A small network was shown many inputs. Here are its activations along a few directions, one row for each input.
Each table varies a few parts of the input and shows all the possible inputs, shuffled.
A made-up example of a description, with smaller parts first: values(2) and (point or line(9) or (line(4) and ring(5))).
Shared parts are said once, and a part with two or three values counts as separate values.
In the rows, 128 means zero.

Other details of the inputs vary at random and push rows far along two fixed directions, the same in every table; ignore that.

Rows:
x1: [116 108 151 142 130 159 122 168 113 134 138 131 136]
x2: [132 171 117 125 142  89 127  67 164 107  55 176 116]
x3: [142 186 105  88 130 100 176  65 139 122 116 112  97]
x4: [107 110 126 131 121 146 138 156 107 141 159 100 125]
x5: [157 116 144 159 143 145 119 178 102 145 168  93 127]
x6: [147 159 132 109 120 147 178 109 123 124 160  97 101]
x7: [199 168 105 116 149  89 159  56 143 117 119  97 108]
x8: [101 108 142 162 113 134  71 167 132 131 102 158 143]
x9: [120 117 139 140 118 153 138 151 115 130 157 110 116]
x10: [118 170 106 113 143  71 110  74 166 120  55 181 138]
x11: [128  95 134 132 109 156 125 156 105 127 162 107 124]
x12: [150 162 128 106 117 143 183 103 133 129 178  97 107]
x13: [135 176 116 120 139  90 122  70 174 112  66 181 129]
x14: [108 114 128 126 117 144 130 163 112 147 171 106 136]
x15: [156 186 121  92 141 115 179  63 155 115 121 133 104]
x16: [115 116 118 148 116  96  81 105 146 111  64 164 134]
x17: [ 86  71 140 180 121  97  10 163 146 128  37 219 184]
x18: [109 109 136 122 137 153 136 166 104 143 156 115 133]
x19: [114 142 121 117 141 113 124 121 135 131 105 147 137]
x20: [111 135 119 125 142 112 129 118 131 126 100 143 132]
x21: [128  94 136 133 107 154 126 158 112 128 164 107 131]
x22: [142 112 130 145 150 137 120 181  95 155 172  80 135]
x23: [157 129 132  92 131 152 193 105 118 117 172  92 110]
x24: [116  78 140 141 130 151 115 157 114 127 144 128 136]
x25: [ 89 105 125 152 120 123  66 171 128 141  99 155 150]
x26: [118  87 134 143 105 146  99 162 123 132 154 124 143]
x27: [155 134 131  98 126 141 180 104 122 116 162 105 123]
Each input here is: values(3) and (point or (values(2) and line(4))).
The inputs of x23 and x1 match in every part but the values(3) part. If x27 is changed in the same way as x23 into x1, which row does it become?
> x15
A walk changes only the line(4) part. It starts at x4 and steps to x3. List the rest of the walk in order.
> x25, x14

Rows:
x28: [123 117 131 132 128 131 120 135 126 128 123 133 134]
x29: [124 134 126 132 124 119 114 123 137 126 107 146 131]
x30: [129 136 125 117 123 135 150 124 123 132 151 111 119]
x31: [119 127 121 129 124 116 112 120 134 125 107 142 131]
x32: [151 145 116 144 139  97 107 106 137 122  88 131 117]
x33: [140 146 124 104 136 133 171 106 125 126 151 106 115]
x34: [121 121 132 133 120 136 117 141 127 131 132 131 132]
x35: [116 123 128 133 124 129 119 140 127 132 127 132 132]
x36: [146 141 125 103 126 136 176 106 124 123 161  99 113]
x37: [148 143 129 107 126 137 175 105 127 122 162 101 113]
x38: [119 119 128 130 129 131 122 137 124 131 127 130 132]
x39: [124  67 148 165 131 161  88 217  91 157 182  98 156]
x40: [127 121 136 133 131 135 125 136 128 128 129 133 131]
x41: [118 136 123 132 130 116 115 123 135 128 105 145 131]
x42: [136 129 130 116 133 139 153 124 120 127 149 114 123]
x43: [128 130 128 133 129 121 117 119 138 123 107 146 131]
x44: [121 123 134 133 126 136 120 142 126 131 131 132 132]
x45: [125 125 124 129 123 118 115 118 135 123 108 142 130]
x46: [127 129 127 133 123 119 113 117 139 122 107 144 130]
x47: [136 138 132 117 131 141 154 129 123 129 151 114 121]
x48: [120 128 121 129 126 116 115 121 135 124 105 142 132]
x49: [119 137 125 131 134 116 117 124 134 127 106 145 130]
What do these inputs look like to the network?
> values(2) or (line(4) and ring(5))
Change only the line(4) part in x47. List by row number the other rows that result.
> x29, x34, x44
Change only the line(4) part in x43. List by row number the other rows that result.
> x37, x40, x46

Rows:
x50: [135 151 119 108 121 117 152  88 143 115 118 132 116]
x51: [109 108 130 137 119 127 102 137 132 124 107 152 140]
x52: [128 126 133 115 125 141 151 123 126 125 146 123 125]
x53: [114 117 137 137 125 134 110 141 131 126 115 150 136]
x54: [132 161 118 108 128 116 154  93 140 122 119 131 115]
x55: [128 153 115 105 127 113 152  91 140 120 117 133 120]
x56: [102 115 127 138 120 125  99 144 130 131 108 149 138]
x57: [168 161 112 132 146  89 125  91 142 123 101 121 118]
x58: [120 116 141 122 127 163 153 158 108 139 177 105 127]
x59: [151  95 141 147 136 159 131 184  91 148 195  70 130]
x60: [132 157 119 104 134 117 158  92 139 121 121 132 118]
x61: [121  93 130 187 139 100  28 171 128 137  67 162 155]
x62: [124 111 141 124 118 163 150 152 113 132 174 105 125]
What do these inputs look like to the network?
> values(3) or (values(2) and ring(5))
A walk changes only the ring(5) part. It starts at x60 and steps to x55. List the rest of the walk in order.
> x56, x54, x58
Change only the values(2) part in x51. List by row number the other rows that result.
> x55

Rows:
x63: [162 134 124 117 123 137 166 115 113 122 168  81 110]
x64: [150 115 119 116 114 135 150 131 114 136 183  79 125]
x65: [124 183  96 101 142  75 142  57 154 118  67 149 109]
x66: [125 171 107  95 132 109 171  88 131 126 127 116 112]
x67: [129 131 138 111 143 156 170 149 108 143 177 103 130]
x68: [146 177 122 109 136 116 161  89 144 124 131 123 112]
x69: [124  89 130 169 137 103  52 152 134 128  73 162 156]
x70: [133 135 141 113 143 153 167 149 113 141 178 107 129]
x71: [136 108 153 129 125 189 166 183  93 145 225  70 121]
x72: [102  97 139 125 105 149 108 141 131 116 117 159 141]
x73: [ 95 107 134 151 134 130  82 172 123 143 103 159 155]
x74: [169 132 129 120 138 137 165 117 115 123 163  87 114]
x75: [117 108 138 168 129 125  67 158 131 130  89 158 138]
x76: [125  92 137 172 139 114  55 160 128 126  77 163 153]
x77: [132 147 130 112 133 145 169 135 120 139 175 101 122]
x78: [118 114 145 160 138 130  77 160 132 132  99 163 144]
x79: [124 107 150 123 114 185 167 188  91 150 232  68 123]
x80: [118 103 144 114 120 193 182 192  81 158 242  59 126]
x81: [167 162 101 106 137  84 147  59 152 116 111 119 119]
x82: [152 127 130 127 120 153 156 136 111 130 174  83 107]
x83: [130 145 126  96 114 131 178  71 150 104 131 137 111]
x84: [127 144 124  96 108 130 177  73 150 105 131 137 111]
x85: [144 185 110 119 130  87 129  67 161 113  75 155 111]
x86: [107  76 152 113  92 199 178 172 100 131 227  87 125]
x87: [121  91 126 170 131  98  49 150 137 127  72 162 155]
x88: [ 99 153 102 127 131  79  95  96 148 123  50 168 127]
x89: [117  66 146 175 124 151  74 198 102 141 140 121 149]
x90: [108  84 155 167 129 165  85 205 106 147 151 132 146]
x91: [132 143 129  96 117 132 178  74 148 105 131 138 113]
x92: [123 106 144 166 139 126  71 158 130 129  89 163 143]
x93: [ 87 106 126 144 138 117  83 158 120 139  92 153 143]
x94: [134 176 112  99 138 112 169  87 140 128 125 124 116]
x95: [157 127 116 112 124 124 153 114 122 132 170  86 123]
x96: [148 180 120 103 130 115 170  85 141 124 136 117 108]
x97: [123  94 126 159 135 101  53 145 133 132  82 161 161]
x98: [143 177 119 100 143 114 169  88 140 127 127 128 117]
x99: [122 163 101  97 125 108 165  90 130 128 125 109 104]
x100: [ 81  84 135 147 115 158 101 202  96 152 161 115 146]
x101: [110 103 134 168 114 123  60 164 129 133  92 155 139]
x102: [138 176 112  91 150 109 181  77 134 123 122 122 115]
x103: [122 100 136 172 134 119  60 156 131 128  79 159 141]
x104: [135 144 127  89 116 136 174  78 145 104 129 136 115]
x105: [112  72 143 170 108 162  81 202 102 144 153 111 138]
x106: [129 162 111  92 110 105 149  53 164  98  80 164 115]
x107: [125 186  99 103 142  77 141  60 155 116  69 155 117]
x108: [ 92 105 128 144 143 121  86 160 118 140  95 153 145]
x109: [129 154 117 146 128  84  83  96 158 115  49 173 123]
x110: [136 103 162 121 136 200 183 194  84 153 247  63 126]
x111: [131 185 104 109 126  87 138  72 158 120  84 152 117]
x112: [129  90 134 167 141 106  59 153 132 127  77 162 159]
x113: [174 171 119 115 148 106 161  67 145 109 105 122 103]
x114: [159 126 119 116 117 131 162 120 118 129 173  78 114]
x115: [170 128 125 109 145 128 163 111 120 130 172  89 128]
x116: [132 139 131  98 120 135 176  79 146 104 133 139 117]
x117: [ 84  76 143 154 113 166  93 218  97 159 167 120 153]
x118: [120  98 125 165 114 112  64 153 128 128  88 145 141]
x119: [130 111 146  99 119 167 174 125 121 116 170 117 126]
x120: [135 158 120  93 121 109 153  57 160  98  84 164 118]
x121: [ 99 118 133 148 124 126  86 164 127 139 111 154 147]
x122: [118  89 127 168 122 107  53 157 129 131  82 154 152]
x123: [121 112 139 165 135 121  69 153 134 128  84 163 138]
x124: [142 145 139 116 137 148 165 134 121 135 172 104 119]
x125: [109 119 132 157 115 122  74 153 136 133  98 155 136]
x126: [167 171 111 118 134 105 158  69 145 111 110 115 100]
x127: [123 139 125 104 140 142 173 131 109 138 166  99 121]
The inputs of x123 and x75 match in every part but one. If x73 is changed in the same way as x123 into x75, which row does it become?
> x94
What do these inputs look like to the network?
> line(5) and (values(2) or line(11))
Change only the values(2) part in x104. List by row number the other rows that result.
> x83
Change only the line(5) part in x110. List by row number the other rows that result.
> x68, x79, x96, x124
Change only the values(2) part in x116. List by row number the other rows that result.
> x119
A walk changes only the line(11) part. It starts at x64 and steps to x114. List the rest of the walk in order.
> x118, x105, x101, x125, x79, x111, x117, x100, x99
List by row number the other rows that have the line(5) part in common with x82.
> x63, x66, x72, x80, x84, x85, x88, x95, x96, x109, x121, x122
